Here are a small network's activations along a few directions, averaged over the inputs that share one value of a field.
Values that are neighbours, or in one group, have similar rows; names and order tell nothing.
In the rows, 500 means zero.
Random noise pushes rows far along 3 fixed directions. That doesn't count. These rows show it; they differ only by the noise:
[344 480 583 442 783 530 408 340 605 605 313 373 495 622 508 469]
[573 583 526 386 436 583 514 605 631 268 517 499 497 499 544 454]
[310 467 587 661 874 526 444 261 601 671 354 308 567 736 448 485]
[473 298 367 304 488 550 388 643 462 619 442 400 351 220 600 638]
[453 396 452 439 578 551 435 537 529 564 447 390 443 415 544 567]


Values of Dute:
u4: [645 532 493 402 445 582 555 540 520 462 558 525 436 493 495 515]
u17: [565 453 534 251 470 548 481 463 507 559 455 588 360 402 550 485]
u8: [384 581 547 395 675 462 427 428 556 439 399 452 570 550 498 456]
u14: [305 464 489 404 723 407 342 442 465 671 274 412 500 454 532 531]
u9: [612 545 382 392 231 408 487 738 390 278 611 569 515 265 563 583]
u5: [516 345 442 504 500 416 487 391 374 746 503 522 375 490 434 501]
u3: [490 436 583 551 691 520 541 355 581 595 487 468 534 620 528 490]
u1: [425 594 576 268 415 402 411 455 457 531 354 679 415 517 486 386]
u10: [610 531 480 689 356 532 627 638 564 253 707 436 604 497 547 562]
u7: [426 666 616 773 523 464 524 372 505 412 508 608 638 742 429 354]
u11: [600 607 560 505 510 554 647 491 685 269 586 543 612 641 491 410]
u16: [497 498 426 402 254 469 456 690 398 410 517 571 419 203 593 586]
u6: [650 505 434 393 202 530 567 654 363 467 568 653 401 403 485 470]
u12: [393 480 553 238 494 420 436 412 377 735 282 613 373 389 465 466]
u13: [511 428 457 566 580 511 470 503 541 557 512 386 574 529 483 584]
u2: [371 594 582 351 497 401 398 428 460 518 352 580 491 490 540 408]
u15: [579 446 477 367 437 546 512 530 446 607 539 604 387 417 542 475]
The values of Dute form a ring.
Going along Dute from u11 by way of its neighbour u3, in what order are u9, u16, u13, u2, u15 met?
> u15, u2, u16, u9, u13
List every value one step from u12, in the order listed.
> u1, u6
List every value one step from u8, in the order listed.
> u14, u10
Fewest steps between u4 and u7?
> 7
